These are the activations of a small neural network, seen along a few directions. Each row is one input.
In each table, some parts of the input vary, and every possible input appears once, in random order.
A made-up example of a description, with smaller parts first: one of 6 places along a line, together with either a single point or one of 9 places along a line or (one of 2 separate values, together with one of 5 places around a ring).
Shared parts are said once, and a part with two or three values counts as separate values.
In the rows, 128 means zero.

Other details of the inputs shift rows strongly along two fixed directions, in all tables alike. That doesn't count.

A family of inputs:
row 1: [139 128 115 127 125 122 141 127 114 114 120 125 147 120 126]
row 2: [122 123 111 125 136 128 131 131 150 131 131 127 130 127 109]
row 3: [130 142 103 132 127 130 131 126 134 140 113 122 132 116 126]
row 4: [124 139 112 124 125 121 130 128 124 115 140 138 142 136 115]
row 5: [136 136 116 142 143 123 136 133 115 124 121 113 130 118 115]
row 6: [138 135 112 134 123 122 140 125 119 106 123 122 142 126 126]
row 7: [129 131 115 127 131 118 134 129 128 106 138 139 140 135 116]
row 8: [101  97 187 190 113 166 142 112 122 169  98 158  98 166 182]
row 9: [129 142 114 119 128 121 140 115 117 128 122 121 140 121 126]
row 10: [126 128 114 135 132 144 135 128 132 127 115 111 129 118 118]
row 11: [122 137 108 125 135 125 122 131 143 140 129 138 129 125 117]
row 12: [119 123 117 117 130 132 134 135 140 119 138 132 150 124 120]
row 13: [132 124 111 128 140 114 132 127 134 126 128 137 126 131 105]
row 14: [126 135 116 140 139 138 134 136 130 129 123 103 134 114 119]
row 15: [134 134 117 122 134 118 144 116 120 118 120 122 138 119 127]
row 16: [124 134 111 125 139 126 125 129 122 130 131 134 127 131 101]
row 17: [127 147 118 121 119 117 140 139 120 127 108 126 129 117 118]
row 18: [125 127 121 126 137 120 139 125 126 116 140 145 139 121 115]
row 19: [112 136 116 112 134 124 132 121 136 130 138 132 142 126 118]
row 20: [134 131 109 129 145 114 129 130 137 128 126 145 126 126 114]
row 21: [191 119 197  66 106 108   8 137 146 133 181  83  87 137 177]
row 22: [138 123 117 126 126 131 144 131 126 112 121 120 148 117 129]
row 23: [119 137 117 113 136 117 134 119 126 128 137 138 139 129 115]
row 24: [121 132 113 116 129 132 142 122 134 122 123 117 133 111 137]
row 25: [124 130 109 127 141 128 128 134 153 133 128 136 129 122 119]
row 26: [118 127 121 121 132 132 134 129 142 120 144 133 142 115 119]
row 27: [129 139 106 126 138 117 126 129 133 137 128 145 128 128 113]
row 28: [127 132 118 127 124 137 140 125 133 120 128 116 144 107 130]
row 29: [125 129 119 115 143 113 137 120 130 118 135 139 137 127 117]
row 30: [178 138 162  94 124 103  34 148 123 135 171  92  96 132 138]
row 31: [137 133 118 130 128 123 142 121 117 115 126 125 140 111 125]
row 32: [ 93  97 193 179  97 166 144 110  99 161 109 156 119 171 180]
row 33: [120 142 123 112 126 111 129 144 129 128 126 141 126 127 110]
row 34: [131 127 115 124 133 125 134 133 141 103 140 132 141 130 118]
row 35: [123 130 118 139 152 120 134 137 123 124 135 132 130 128 104]
row 36: [134 129 119 121 135 127 146 119 132 118 121 117 139 116 131]
row 37: [141 128 109 134 131 118 138 123 125 126 113 120 127 123 116]
row 38: [177 133 149  79 116 115  31 145 136 133 166  87  98 128 132]
row 39: [118 140 110 115 124 128 139 120 125 129 124 120 133 114 134]
row 40: [116 137 112 109 135 116 135 122 124 126 138 143 130 125 120]
row 41: [137 128 120 129 129 131 145 125 129 114 127 121 141 108 128]
row 42: [119 145 118 120 116 125 137 140 130 130 109 120 132 114 121]
row 43: [113 133 124 115 130 124 135 147 149 123 123 134 130 120 113]
row 44: [121 140 114 118 125 129 138 116 126 131 123 115 143 117 129]
row 45: [100 101 202 180 106 147 152 122 102 153  91 166  95 167 172]
row 46: [212 122 187  89 105 109  11 140 117 131 156  73  74 135 168]
row 47: [122 136 118 120 130 122 132 124 123 124 143 141 141 121 113]
row 48: [ 78  98 192 163 114 156 139 107 113 164 126 173 100 174 175]
row 49: [132 133 115 119 132 118 142 119 118 117 122 126 127 116 134]
row 50: [119 136 121 125 122 130 146 142 139 124 106 120 132 112 123]
row 51: [116 130 115 116 124 128 129 132 130 126 139 134 150 127 117]
row 52: [121 124 116 125 141 138 125 133 142 126 131 125 127 125 108]
row 53: [113 138 115 132 143 130 125 138 130 135 139 123 134 125 105]
row 54: [ 85 100 192 178 103 161 135 113 113 153 127 169 112 185 169]
row 55: [128 135 106 130 122 129 133 124 131 138 116 113 132 121 117]
row 56: [131 141 115 127 121 126 139 120 113 124 128 125 142 112 124]
row 57: [125 142 108 130 114 133 135 126 125 118 126 115 147 125 127]
row 58: [112 128 115 110 138 127 137 126 144 122 138 134 132 119 125]
row 59: [ 94  89 200 191 134 160 142 123 114 158 123 163  97 176 159]
row 60: [139 125 116 133 137 137 135 129 128 120 115 113 125 118 117]
row 61: [125 124 122 114 144 122 140 124 142 118 136 134 138 124 120]
row 62: [124 132 115 117 127 120 131 131 120 123 138 141 148 131 115]
row 63: [132 133 123 123 126 123 146 143 135 117 107 122 128 113 123]
row 64: [209 117 189  83 113 103   5 148 149 136 170  95  74 138 173]
row 65: [136 131 118 141 145 132 139 137 126 123 122 108 131 115 118]
row 66: [133 139 109 131 130 131 131 125 113 129 116 117 128 122 111]
row 67: [129 126 114 128 145 123 128 130 126 120 129 135 125 128 102]
row 68: [119 130 115 124 127 132 132 133 144 111 140 130 144 130 120]
row 69: [123 131 121 122 129 134 142 118 135 125 122 114 140 117 134]
row 70: [144 136 107 136 136 119 135 126 128 128 111 129 127 117 125]
row 71: [189 127 193  75  95 111   5 140 133 136 187  91  91 133 171]
row 72: [123 129 125 116 135 118 140 147 145 117 122 139 127 121 112]
row 73: [125 141 110 116 127 121 141 118 115 126 123 126 131 117 131]
row 74: [121 132 127 120 133 111 138 143 132 119 120 146 125 126 111]
row 75: [ 88  92 191 180 111 158 133 110 119 174 118 168  97 183 160]
row 76: [201 124 183  79 101  97   4 140 131 144 173  90  76 147 158]
row 77: [128 123 122 122 138 127 139 129 138 113 142 137 140 116 118]
row 78: [110 141 121 114 124 120 131 144 139 130 124 137 130 122 110]
row 79: [131 128 114 118 135 126 148 123 130 116 122 122 130 112 135]
row 80: [129 121 116 127 147 132 131 134 138 119 130 130 125 126 105]
row 81: [141 124 110 133 132 127 142 127 137 125 114 115 128 120 119]
row 82: [115 129 120 136 148 135 131 140 139 130 137 122 132 124 109]
row 83: [136 136 105 132 125 122 135 122 121 135 115 119 130 124 114]
row 84: [138 130 114 133 124 131 144 128 131 105 124 118 143 123 129]
row 85: [107 107 184 187 111 154 139 108 103 172  99 165  96 171 175]
row 86: [ 91  87 197 165 124 154 147 110 119 151 124 175  95 173 177]
row 87: [132 119 113 127 141 123 136 131 146 125 129 132 127 128 108]
row 88: [125 137 109 130 128 139 129 126 123 132 117 111 131 119 114]
row 89: [143 131 108 135 138 127 139 130 140 127 111 124 128 114 128]
row 90: [121 142 112 140 135 135 134 133 120 136 123 107 136 117 115]
row 91: [130 144 113 139 137 127 133 132 111 133 123 112 133 120 113]
row 92: [129 119 120 119 135 126 138 135 136 113 137 137 147 126 119]
row 93: [129 124 117 120 134 117 135 132 124 113 136 142 146 128 116]
row 94: [124 139 115 126 119 134 136 122 123 127 129 118 145 110 127]
row 95: [131 127 109 132 127 133 137 127 140 131 115 110 131 119 120]
row 96: [130 142 110 134 116 127 140 123 114 116 124 124 143 129 126]
row 97: [126 126 117 127 121 138 142 130 129 120 121 117 150 118 132]
row 98: [102  98 195 180  99 158 144 109  89 159 109 162 115 175 179]
row 99: [122 129 115 112 142 113 138 123 128 117 137 143 128 123 122]
row 100: [ 99  98 190 184 100 168 145 111 114 145 112 149 113 172 182]
Description of these inputs: one of 2 separate values, together with one of 5 places around a ring, together with either a single point or one of 4 places along a line or one of 5 places along a line.
Q: Changing only the place on the ring of 5 turns row 46 into row 10. The same change can be made to row 18. Which row results?
A: row 26
Q: Changing only the place on the ring of 5 turns row 23 into row 21. The same change can be made to row 83. Which row results?
A: row 95
Q: Changing only the place on the ring of 5 turns row 55 into row 37. The same change can be made to row 51. Which row results?
A: row 93
Q: Start at row 30 and move only the place on the line of 4, one step at a time. The first step leads to row 16. Which rows follow, in order?
A: row 76, row 27
Q: Which other rows agree with row 53 in the place on the ring of 5 and the choice among 2 separate values? List them by row number.
A: row 11, row 19, row 38, row 48, row 51, row 54, row 71, row 75, row 78
Q: Which other rows does row 80 become when the place on the line of 4 takes its other values? List them by row number.
A: row 59, row 64, row 87

A family of inputs:
row 101: [ 96 149  79 120 175 126 146 137 152 139 145 133 144  95  81]
row 102: [ 93 111 169 173 120 143 171 115  91 131 119 161 132 156 151]
row 103: [107 120 161 167 104 150 128 128 108 159 103 138 100 158 144]
row 104: [189 114 195 130 112 113  47 124 104 148 145 100  71 154 180]
row 105: [112 153  96 107 163 118 120 159 152 131 150 119 138  94  81]
row 106: [162 137 170  82  86 117  43 141 118 130 163  90 107 132 160]
row 107: [113 110 133 166 138 145 174 131 125 114 113 134 139 131 130]
row 108: [161 122 140  69 136  97  77 149 146 113 156 109 107 120  99]
row 109: [124 145 108 119 126 127 132 131 113 113 139 119 160 121 104]
row 110: [135 148  93 119 132 114 138 124 135 138 105 116 130 112 118]
row 111: [114 109 171 157 121 137 142 102  95 138 134 149 121 155 166]
row 112: [163 107 202 116  87 143  44 144 135 141 149  90  85 149 182]
row 113: [170 121 186 119  93 128  36 124 115 164 141  97  69 155 177]
row 114: [123 154  78  94 123 120 130 119 127 118 142 110 154 103 108]
row 115: [193 154 106  95 132  89  80 153 121 106 140  79 119 101 108]
row 116: [ 94 120 159 175 114 145 165 124 115 159  82 155 112 155 147]
row 117: [116 128  96 147 141 148 162 136 138 110 118 118 161 117  97]
row 118: [ 90 103 166 170 115 160 171 126 138 143  94 148 125 149 159]
row 119: [ 98 120 178 142 100 140 142 121 113 146 115 149 124 153 166]
row 120: [100 117 170 141 107 140 141 103 115 153 119 150 122 152 173]
row 121: [135 126  93 115 134 111 127 129 145 128 143 156 152 126 106]
row 122: [118 125  87 145 148 148 161 118 140 117 123 119 159 117 104]
row 123: [120 128 101 134 139 137 176 137 142 103 105 129 149  98 115]
row 124: [103 126 128 139 128 136 172 103 110 127 116 157 141 123 143]
row 125: [107 139  87 131 145 119 157 119 151 111 140 163 147 129 100]
row 126: [126 142  99 117 133 127 131 113 115 120 143 120 158 120 111]
row 127: [125 145  93 139 138 122 169 135 120 119  92 136 136 104 103]
row 128: [100 101 165 144 140 137 130 117 127 140 133 171 100 175 151]
row 129: [204 155 103  81 129  98  41 138 129 123 155  66 117 108 112]
row 130: [106  93 159 185 136 158 172 107 119 135 113 148 123 151 159]
row 131: [146 143  95 123 140 115 141 122 123 126 107 124 125 103 118]
row 132: [111 101 168 154 116 154 143 113 141 150 109 136 114 148 174]
row 133: [123 142 106 119 132 112 131 141 151 103 146 150 140 128 101]
row 134: [142 126 103 118 141 131 147 123 145 110 120 117 138  98 130]
row 135: [199 150 132  91 116 103  37 153 122 123 150  71 110 119 119]
row 136: [118 151  87 108 133 116 170 131 120  99 119 134 163  92 104]
row 137: [133 138  75 107 133 134 132 129 153 114 132  96 147  98 108]
row 138: [117 133 106 105 149 112 133 147 141 105 137 144 131 133 100]
row 139: [103  87 176 139 138 136 134 109 127 150 129 165  96 163 133]
row 140: [133 128 101 116 127 111 128 147 143 121 138 155 154 126  99]
Q: Changing only one part turns row 138 into row 128. The same change can be made to row 115. Which row results?
A: row 104
Q: Changing only one part turns row 112 into row 137. The same change can be made to row 103. Which row results?
A: row 113
Q: What do these inputs look like to the network?
A: one of 2 separate values, together with either a single point or one of 4 places along a line or (one of 3 separate values, together with one of 5 places around a ring)
Q: Start at row 112 and move only the place on the ring of 5, one step at a time. The first step leads to row 118. Which rows follow, in order?
A: row 123, row 107, row 117
